A small network was shown many inputs. Here are its activations along a few directions, one row for each input.
In each table, some parts of the input vary, and every possible input appears once, in random order.
Descriptions start from the smaller parts, as in this example, which fits no table here: one of 6 places along a line, together with either a single point or one of 9 places along a line or (one of 2 separate values, together with one of 8 places around a ring).
Shared parts are said once, and a part with two or three values counts as separate values.
In the rows, zero is written as 128.

A family of inputs:
R1: [ 94 119  95 101  45 180 109 175 158 185 143  95 132  95 179 179 132 122]
R2: [ 64 151  90 121 145 172  89 131 104 100 108 120 123  86 152 134 115 214]
R3: [181 145 140 123 155 214 139 170  84 130  93 114 156  71 115  84 126 114]
R4: [121  86 199 124  68 194  72  64 108 146  92 150 145 147 147  86 117 155]
R5: [171  96 201 133 145 153  88  97  98 101 137 151 209 141 142  69 118 146]
R6: [ 81  88 163 132 110 149  72  60 107 105 119 148 174 148 154 108 115 215]
R7: [153  97 180 135 154 146 115  75  97 102 145 152 224 141 129  80 113 188]
R8: [140 110 190 156 113  71 121  64 137 114 108 167  95 171  78  88 141  90]
R9: [161 143 106 113 222 147 154 134  95 150  97 123 171  84 140 129  76 193]
R10: [158 134 102 132 140  94 205 158 138 159 200 106 117 144 100 171 178  41]
R11: [106  68 160 124 137 135  93  47 114 153  81 147 156 160 177 129  86 222]
R12: [ 80 121  82 100  72 150  88 177 159 132 168  91 137 101 196 185 124 144]
R13: [169 102 204 145 145  92 155  64 118 126 140 155 106 171  66  84 158  82]
R14: [ 96 153 119 111 108 221  85 145 109 144  69 122  94  78 140 110 129 147]
R15: [177 101 215 130 153 100 172  72 109 127 146 146 108 179  61  88 167  89]
R16: [133 152 103 125 195 164 131 152  90  97 131 121 188  70 119 104 110 177]
R17: [142 134  86 108 120 136 117 201 140 145 190  93 206  98 167 151 134 106]
R18: [ 90 138  93 115 177 154 110 117 110 154  75 120 103 103 178 158  80 227]
R19: [160 159 137 126 193 119 197 138 105 121 140 134  76 124  66 108 168  63]
R20: [148 136  91 142 130  86 189 154 152 158 193 110 112 138 104 173 170  38]
R21: [ 63 122  68 108  87 139 113 157 152 137 171  91 155 105 188 187 118 182]
R22: [115 115 179 145  70  65 100  85 139  78  76 165  70 196  98 113 118 123]
R23: [146 133  75  98 159 105 168 155 141 193 160  91 207 109 186 174  95 160]
R24: [132 140  86 145 115  77 172 156 169 153 178 113 103 137 107 176 163  45]
R25: [ 95  91 185 124  95 157  43  79 111 102 111 150 158 148 166  98 118 176]
R26: [124 114 186 152  91  65 107  75 140  98  89 168  84 183  86  99 131 105]
R27: [135 167 113 151 169 105 161 135 131 118 118 148  59 115  73 103 152  65]
R28: [106 141  82 139  74  67 146 168 189 120 143 112  73 155 117 193 141  81]
R29: [116 143  83 144  95  70 157 163 182 140 159 114  90 144 110 184 154  60]
R30: [152 152 117 122 187 177 103 177  95  92 120 117 171  71 132  91 121 129]
R31: [ 84 111  70 102 116 121 134 140 159 185 139  88 136 119 216 202  86 192]
R32: [102 168  96 137 104  94 125 154 145  67  75 145  15 157 100 131 117 121]
R33: [170 131 107 115  90 168 151 201 132 187 166  94 196  93 155 145 143  91]
R34: [117 171 106 152 150  97 144 143 143 107  99 150  46 125  80 108 142  80]
R35: [121 140  72 110 131 125 144 176 134 147 195  93 222  98 158 155 125 148]
R36: [106 172 101 147 127  94 131 150 147  88  83 148  31 141  89 118 130 100]
R37: [ 79 155 104 109 132 184  62 153 113  93  99 119 103  83 163 124 123 171]
R38: [157 106 195 155 132  82 137  60 127 123 128 162 102 167  72  84 149  81]
R39: [102 137  80 130  54  68 141 171 188  98 132 110  55 167 124 201 127 103]
R40: [199  89 216 133 113 193 126  88  90 133 119 145 187 145 128  66 117 135]
R41: [179  82 178 123 177 133 135  60 103 144 109 150 209 151 148 104  86 196]
R42: [150 162 123 141 184 113 179 134 117 121 132 142  69 116  70 105 160  59]
Changing only one part turns R39 into R32. The same change can be made to R33. Which row results? -> R3
Changing only one part turns R34 into R8. The same change can be made to R37. Which row results? -> R25
What is each input in this table made of? -> one of 3 separate values, together with either one of 6 places along a line or (one of 2 separate values, together with one of 4 places along a line)
Change only the place on the line of 6 in R13. List by row number the other rows that result. -> R8, R15, R22, R26, R38

A family of inputs:
R43: [103 158  72 114 134 163 118 182 130 130 125 103 121  81 155 152 121 140]
R44: [111 170  58 126 132 103 164 185 157 142 134 107  71 108 122 171 136  92]
R45: [152 116 156 122 148 159 120 115 102 135 131 131 179 115 133  98 124 145]
R46: [149 103 159 122 161 165 113  96  97 141 123 134 200 117 153 100 105 181]
R47: [146 142 120 142 135  73 169 137 148 124 142 132  88 149  87 138 148  67]
R48: [122 113 169 130 116 143  94  92 113 110  96 149 124 143 128  96 118 154]
R49: [142 103 164 125 147 160 102  91 100 130 109 139 183 125 150  98 102 184]
R50: [123 134 138 145 114  92 136 116 142 108 121 144  74 155  90 124 146  90]
R51: [133 115 165 128 124 149 100 102 110 116 106 144 143 133 129  95 119 150]
R52: [155 102 154 116 176 168 127  96  92 155 138 128 215 109 156 105 109 179]
R53: [112 131 141 147 110  86 131 104 145 105 115 148  59 163  90 126 146  96]
R54: [ 99 139  67 117  76 126 131 186 167 153 159  93 118 114 160 192 137 105]
R55: [167 142 114 135 157  86 190 150 140 140 163 121 114 139  94 142 152  63]
R56: [156 138 129 136 138 111 162 142 131 128 148 127 121 131  95 124 149  78]
R57: [163 127 141 126 152 147 153 136 110 142 155 122 163 113 116 110 144 103]
R58: [155 129 145 131 138 141 139 133 115 129 141 129 147 121 113 106 141 104]
R59: [165 137 127 132 151 118 175 146 126 139 161 121 135 125  98 127 152  77]
R60: [159 115 152 118 163 164 135 117  98 149 146 123 195 107 136 102 127 145]
R61: [135 136 135 142 120  98 143 126 139 113 128 139  90 146  91 122 147  85]
R62: [111 110 173 131 110 137  90  80 117 106  88 153 105 152 126  99 118 160]
R63: [101 144  60 122  80  95 154 185 175 158 160  95  95 128 146 201 142  86]
R64: [135 141 123 145 128  67 161 128 151 119 135 137  74 156  86 138 148  71]
R65: [157 142 117 139 145  79 178 145 144 131 152 127 101 144  90 139 149  64]
R66: [122 100 175 127 126 150  88  74 105 116  86 149 147 143 145  98  98 193]
R67: [133 102 170 127 136 155  94  83 103 122  97 145 165 134 148  97  99 188]
R68: [146 137 133 139 128 105 152 135 136 119 137 134 106 138  92 122 148  81]
R69: [112 122 157 141 107 117 107  95 131 103 102 152  78 157 108 109 136 120]
R70: [ 88 118  81 100  94 162  93 164 142 152 151  91 186  98 207 177 104 190]
R71: [135 128 151 137 118 129 119 118 124 112 118 142 113 138 109 105 137 109]
R72: [108 166  64 122 129 135 143 187 145 135 131 105  91  94 132 162 133 109]
R73: [123 126 154 139 112 123 112 107 127 107 109 147  95 148 109 106 136 114]
R74: [ 94 127  76 108  80 152 105 180 154 151 156  91 150 101 186 181 123 140]
R75: [ 84 110  79  98 109 160  93 145 135 154 149  95 209 102 223 177  84 229]
R76: [ 98 146  79 106 146 175 103 168 116 130 119 103 156  77 176 148 104 187]
R77: [ 94 135  78 104 160 175 100 151 109 133 117 105 181  81 192 150  86 227]
R78: [111  96 179 127 119 144  84  62 108 112  77 153 128 152 142 100  97 199]
R79: [145 129 148 134 127 135 128 127 120 120 128 136 131 129 111 104 138 105]
R80: [112 136 128 149 118  55 149 107 156 112 123 146  45 170  84 141 148  83]
R81: [123 139 126 147 122  61 154 118 154 115 128 142  60 163  85 139 148  76]
R82: [143 116 161 126 135 154 109 110 106 124 117 138 162 124 131  96 121 147]
What is each input in this table made of? -> one of 5 places along a line, together with either one of 2 separate values or one of 6 places along a line
Changing only the place on the line of 5 turns R66 into R73. The same change can be made to R49. Which row results? -> R79
Changing only the place on the line of 5 turns R64 into R61. The same change can be made to R63. Which row results? -> R54
List by row number the other rows that have the place on the line of 5 in common with R82. -> R45, R48, R51, R60, R62, R70, R76
Change only the choice among 2 separate values in R43. List by row number the other rows that result. -> R74
Change only the place on the line of 6 in R55. List by row number the other rows that result. -> R47, R64, R65, R80, R81

A family of inputs:
R83: [121 156 109 142 124  80 148 150 148  96 134 133  70 142  87 135 149  78]
R84: [121 159 104 141 128  77 147 155 149  89 140 133  78 142  86 134 150  81]
R85: [ 82 119  62 105 107 117 111 155 159 166 148  93 170 112 207 200  94 189]
R86: [132 123 146 117 166 181 116 102  86 140  99 133 180  96 140  92 102 199]
R87: [122 152 114 143 120  85 148 144 147 106 126 134  62 143  88 136 149  76]
R88: [116 129 107  92 130 208  98 168 105 148 133  94 179  74 188 139 113 179]
R89: [ 90 125  73 106 101 182 106 166 133 146 149  92 177  92 198 174 106 192]
R90: [196 127 134 137 118  80 199 156 150 154 173 119 140 154  90 141 154  36]
R91: [127 139 127 140 110 103 150 124 149 140 105 138  44 149  96 138 145  74]
R92: [147 138 119 140 162  94 185 132 135 147 190 123 114 128  84 136 179  48]
R93: [123 147 119 143 116  91 148 137 148 117 118 135  54 145  90 136 148  75]
R94: [125 143 124 142 112  97 149 130 149 129 111 137  48 147  93 137 147  74]
R95: [142 139 116 118 168 189  97 154  98 130 111 122 197  73 164 100  99 171]
R96: [117  91 181 133  84 151  74  84 118 117 122 146 169 148 142  99 127 155]
R97: [135  96 183 123 146 148 104  66  97 128 105 150 163 148 146  88 105 187]
R98: [128  90 189 127 111 139  84  73 115 113 112 148 159 149 141  94 111 170]
R99: [149 102 170 127 173 154 112  80  90 112  99 145 172 134 138  96  98 195]
What is each input in this table made of? -> either one of 2 separate values or one of 6 places along a line or one of 9 places along a line
Which other rows belong to the same alternative as R92? List them by row number. -> R90
Which other rows belong to the same alternative as R95? List them by row number. -> R85, R86, R88, R89, R96, R97, R98, R99

A family of inputs:
R100: [156 121 161 142 155  61 150  94 128  93 127 153 121 176  90 107 124 120]
R101: [151 142  97 128 126 107 180 178 143 119 187 104 121 134 108 162 160  70]
R102: [114 148 103 137 106 103 126 151 160 150 122 128  72 123 121 142 145  64]
R103: [158 133 154 145  95 104 153 129 137 108 116 143  96 158  77 110 142  79]
R104: [176 130 153 114 205 209 141 117  71 166  95 129 177  77 137  80 108 163]
R105: [ 97 156  72 122 138 107 171 161 147 148 174 102  84 110 113 174 165  90]
R106: [118 107  91 110 139 137 105 134 130 160 143 107 248 103 207 158  73 223]
R107: [111 126 135 146 171  72 140  77 132 112 117 152  80 157 100 128 130 132]
R108: [ 97 122 109 100 105 183  92 139 120 130  68 112 117 115 191 154  75 224]
R109: [113 141 129 146 110 112 142 113 139 130 107 143  59 142  89 126 149  90]
R110: [120  61 197 111  86 189  82  63 106 165 146 129 197 141 177 112 129 176]
R111: [161 138 130 138  93  97 135 167 156 127 130 127 110 141 108 131 141  50]
R112: [ 92 141 131 125 135 182  47 142  96  54 131 135 184  87 145  81 123 184]
What is each input in this table made of? -> either one of 5 separate values or (one of 2 separate values, together with one of 4 places along a line)
Change only the place on the line of 4 in R109. List by row number the other rows that result. -> R102, R105, R107

A family of inputs:
R113: [103 136  83 119  98 125 134 170 153 140 167 100 121 117 148 175 144 108]
R114: [114 105 164 117 127 159  86  87 105 122  97 140 150 131 154 103 104 193]
R115: [107  98 158 128 103 140  82  84 123 116  96 144 143 149 158 119  99 190]
R116: [124 115 152 122 142 176  96 104  96 119 113 135 178 109 146  95 111 187]
R117: [121 162 103 142 129  93 159 150 146 108 115 132  35 138  82 141 150  74]
R118: [181 121 183 151 130  90 172 100 127 123 138 152  96 170  58  94 165  44]
R119: [110 152  89 134  93  97 136 167 164 134 132 119  78 127 118 158 143  76]
R120: [140 130 113 112 140 164 118 159 114 130 138 110 187  98 160 129 110 159]
R121: [140 116 143 118 163 179 107 115  97 146 121 127 187  97 157 103 111 169]
R122: [144 141 139 154 143  53 165 114 146 107 139 149  71 164  64 120 158  56]
R123: [125 131  81 112 141 131 152 158 136 163 153  99 163 106 163 170 115 151]
What is each input in this table made of? -> one of 11 places along a line
